These are the activations of a small neural network, seen along a few directions. Each row is one input.
In each table, some parts of the input vary, and every possible input appears once, in random order.
A made-up example of a description, with smaller parts first: ring(8) and (point or ring(11) or (values(3) and line(4))).
Shared parts are said once, and a part with two or three values counts as separate values.
In the rows, zero is written as 128.

Other details of the inputs vary at random and push rows far along two fixed directions, the same in every table; ignore that.
To show where, the next rows are all for the same input, with only those details redrawn:
139 145 131 150 110 141 140 139 139 131 170 190
117 77 101 110 124 121 138 115 130 100 127 124
128 113 117 130 118 131 137 127 133 115 147 154
141 125 141 101 134 125 88 119 81 90 98 48

Table:
x1: 108 81 106 119 132 97 131 121 156 139 110 104
x2: 120 134 142 138 131 125 131 136 132 148 151 144
x3: 132 153 120 159 109 124 136 143 165 168 156 177
x4: 109 78 99 109 128 120 143 119 130 111 129 119
x5: 108 75 115 108 135 114 142 120 136 114 129 116
x6: 116 74 117 110 132 115 136 118 135 103 127 123
x7: 140 167 166 135 141 118 87 138 106 150 112 67
x8: 164 248 182 141 156 168 132 128 127 154 64 138
x9: 114 117 106 140 126 119 135 133 148 155 136 139
x10: 133 168 150 132 135 129 91 139 92 140 115 74
x11: 149 198 168 145 126 141 96 148 94 149 144 114
x12: 116 136 138 145 132 122 131 139 138 156 145 140
x13: 139 145 131 150 110 141 140 139 139 131 170 190
x14: 127 159 112 127 145 159 176 109 158 145 65 168
Q: Describe the family of inputs behind these rows.
A: values(2) and (point or line(6))
Q: The inputs of x4 and x5 match in every part but the values(2) part. If x3 is changed in the same way as x4 into x5, which row does it become?
A: x1
Q: Which other rows does x13 become when the values(2) part takes its other values? List them by row number.
A: x6

Table:
x15: 140 127 121 94 128 127 83 112 74 90 82 31
x16: 106 95 95 132 120 115 136 126 147 142 129 133
x17: 108 90 115 123 133 111 148 126 150 144 137 131
x18: 107 89 117 125 130 114 145 122 150 134 133 136
x19: 116 92 105 125 125 112 137 124 148 126 131 141
x20: 108 94 106 125 125 112 139 126 153 135 131 135
x21: 145 170 139 155 116 132 106 142 120 147 142 139
x22: 155 174 145 134 111 144 117 136 115 122 145 146
x23: 139 116 148 96 145 120 85 115 86 93 84 30
x24: 107 88 119 122 140 119 147 122 138 122 133 146
x25: 153 173 147 142 115 140 116 140 120 123 145 141
x26: 146 165 162 147 125 131 116 139 124 141 147 146
x27: 120 92 102 123 123 120 138 123 147 118 133 141
x28: 136 170 137 153 118 129 115 147 128 168 148 132
x29: 128 165 161 144 138 132 127 144 124 158 153 140
x30: 144 168 161 139 130 148 127 139 110 121 146 148
x31: 128 164 164 145 135 135 122 141 122 147 147 143
x32: 146 168 159 131 126 153 129 136 106 120 147 154
x33: 151 175 134 149 111 143 111 138 113 129 142 136
x34: 114 140 97 116 160 149 189 97 177 148 31 156
x35: 118 94 89 131 118 123 134 122 142 124 131 139
x36: 143 120 145 85 137 128 93 111 77 83 83 36
x37: 111 88 117 121 138 128 148 122 136 114 134 147
x38: 121 91 111 120 124 126 150 119 140 107 134 144
x39: 108 94 104 123 128 109 143 129 153 145 135 130
Q: Describe the family of inputs behind these rows.
A: point or (line(4) and line(6))
Q: Which other rows does x39 become when the line(6) part takes its other values? List them by row number.
A: x19, x20, x22, x25, x27
